Each row below holds a small network's activations on one input, seen along a few directions.
In each table, some parts of the input vary, and every possible input appears once, in random order.
A made-up example of a description, with smaller parts first: line(6) and (point or ring(9) or (values(2) and ring(5))).
Shared parts are said once, and a part with two or three values counts as separate values.

Other details of the inputs shift rows strongly along two fixed directions, in all tables alike. That doesn't count.
To show where, the next rows are all for the same input, with only those details redrawn:
[  9  20  -7   5 -13   7 -22  18 -16  27  -5   5  -5]
[ 10   6 -18   5 -14 -24  -8  -9  14   9  11 -23 -13]
[  8  30  -2   5 -15  25 -32  34 -34  39 -15  23   0]
[ 10  26  -6   5 -16  15 -28  27 -25  33 -10  15  -3]
[-19 -11  16  21  44  35   1   3 -20  28 -16  14  -3]
[ 15   7 -25   3 -23 -36  -8 -14  23   3  17 -32 -15]
[ 18  14 -25   1 -30 -32 -14  -6  16   8  13 -26 -14]
[-18 -28   5  21  45   1  18 -27  12   6   2 -18 -11]

Table:
R1: [-21 -45  23   6  39  16  22  -8   7 -27 -19   7  20]
R2: [-23 -25   5   8  19 -19  40 -28  30 -27   5   0  12]
R3: [ 22  28  -3   3 -21  16 -23  29 -31  28  -3   8   3]
R4: [  4 -14  -8  14  14  -8   4 -17  11   8   4 -20 -11]
R5: [  5 -29  11 -13  17 -25  11  -7  31 -10   3   2  32]
R6: [  1  13  12  -1 -25   7 -14  27 -11   0 -20  24  29]
R7: [ 14  48  -3  -2 -18  18 -18  34 -38  31   1  32  -4]
R8: [ -2 -27  18 -20  27  13  -1  19  -2   0 -12  31  33]
R9: [-15 -39  18  -2  24  -5  23 -30  20 -32  -1 -26  -2]
R10: [  2  25  22  -7 -21  25 -17  23 -28  11 -21  23  14]
R11: [ 0 17 -8  7  4  8 -6  1 -8 19  2 11 -9]
R12: [  5  17   5   8   1  16 -12  17 -25  24  -1   5   0]
R13: [-34 -29  23   3  45  32  25  -3  -6 -18 -19  28  19]
R14: [ 10   4 -21  -6 -11 -25   0 -12  14 -11  28 -28 -17]
R15: [  2 -12  22  -9  -1  24  -5  10 -15  -8 -20   6   7]
R16: [-23 -26  22   2  27  25   9   9  -9 -15 -23  21  23]
R17: [ 11  10 -20  -5 -20  -3 -22  13  -3  10   4  -6 -14]
R18: [ 12  23 -16  -9 -15  -6  -5  11  -8   2  18   5 -16]
R19: [-16 -15   7  17  49   3  29 -29   7  -2  14 -13 -10]
R20: [ 19   8  -2  -6 -43 -24 -10  11  14 -16  -7  -2  23]
R21: [-25 -14  32   7  38  24  28 -14  -8  -4 -13  16   3]
R22: [  5   0   1 -16 -23 -12  -2  -8  10 -23   3 -15  -2]
R23: [  5  29 -10  -6 -12  25 -22  33 -31  24  -3  39 -13]
R24: [ -6 -23  -4   5  25  -8  15 -20  12 -11  19 -29 -15]
R25: [ -3   7  13 -15  -8  20  -3   9 -14  -9 -12  14   4]
R26: [ 10   9 -19 -18 -47 -31  -8   5  17 -29   6  -5  14]
R27: [ 12  16 -28   1 -20 -39   5 -19  22   0  25 -13 -22]
R28: [  5 -18  -6   3  15  -1   8 -10   4  -6  14 -23 -12]
R29: [ 12  -1   4  -7 -30 -31   2 -18  23 -21   4 -31   2]
R30: [  0   0  -4  -3 -24 -29   7  -9  24 -22   3  -6  18]
R31: [  9  17 -13 -11 -44 -32   2   0  22 -19   4  -1  17]
R32: [-18 -28   6  21  45   1  18 -27  12   6   2 -18 -11]
R33: [ 27   7  -2 -12 -48 -32  -7 -10  19 -18   2 -29   4]
R34: [ -1  -2  -6  10  14 -18  14 -24  12  -2  22 -26 -11]
R35: [-16   0   6  -7   2  20   8  20 -16  -8 -14  39  18]
R36: [-21 -23  19  -4  30  12  28 -18   2 -21  -4   4  -5]
R37: [ 17  21  -7 -16 -45 -32   0 -13  20 -18   8 -20  -1]
R38: [ -1 -21  -7   6  20  11  -1  -4   1   5  -1  -9 -14]
R39: [ -6   3  -5   2  12  23 -13  11 -16  15  -2  14 -11]
R40: [ 10  10 -19  -7  -7 -15   2  -7   9  -9  25 -17 -17]
R41: [  0  20  -8  -3  -1  30 -20  25 -26  21  -6  29 -10]
R42: [-19  -2  13  18  40  32   1   1 -20  26  -9  18  -4]
- The inputs of R18 and R7 match in every part but one. If R25 is changed in the same way as R18 into R7, which row does it become? => R37
- What do these inputs look like to the network? => values(2) and (point or (line(4) and line(5)))
- Change only the values(2) part in R33. List by row number the other rows that result. => R15
- Change only the line(4) part in R33. List by row number the other rows that result. => R3, R4, R20

Table:
R43: [  1  12  17   3  -7  40 -31  40 -35  26 -33  33  16]
R44: [-10 -12  24   8  48  42   1  19 -31  26 -14  24   7]
R45: [-25 -19   5  18  46  14  24 -26   3   1   3   2 -18]
R46: [ 10  -5 -14   4 -31 -43   0 -19  30 -17   9 -36   0]
R47: [ 13 -13 -17  -5 -22 -30  -6 -15  27 -15   5 -34  -2]
R48: [ 29  45 -15  -6 -50 -15 -29  25 -12  22   5   4   7]
R49: [ 11  -9 -13   0 -28 -40  -1 -20  32 -14   5 -33  -3]
R50: [-29 -37  18   1  51  12  31 -21  10 -24  -2   8  11]
R51: [ 19   5 -15  -1 -18 -39   1 -18  26   1  18 -25  -5]
R52: [-29 -36  21   5  50  10  34 -23  14 -25  -4   7   9]
R53: [ 25  29 -14 -26 -54  -8 -22  31  -8  -8   4  20  10]
R54: [-18 -48  19  12  50  17  18 -18   6  -8 -11 -11   2]
R55: [ -9  26  18  -4 -12  36  -6  39 -36  12 -24  48  24]
R56: [ -4  36   1   9  -1  44 -15  33 -45  30 -16  41  -3]
R57: [ 19   5   0 -13 -31 -30   4 -27  18 -26  18 -49 -18]
R58: [ -3  26   2   0   3  43 -25  43 -49  30 -12  40  -6]
R59: [-18 -32  16  12  56  13  17 -17   3   7   1  -3   0]
R60: [ 17   4 -17  -3 -19 -38  -4 -14  28  -4  21 -28  -5]
R61: [-31 -34  22   5  46   6  40 -27  15 -22  -5   7   9]
R62: [  8   9 -31  -8 -22 -29   0 -13  18  -8  25 -24 -22]
R63: [ 23  48 -28 -11 -55  -5 -32  28 -15  16   9   9 -13]
- What do these inputs look like to the network? => point or (line(4) and line(5))
- Change only the line(5) part in R62. List by row number the other rows that result. => R45, R56, R58, R63
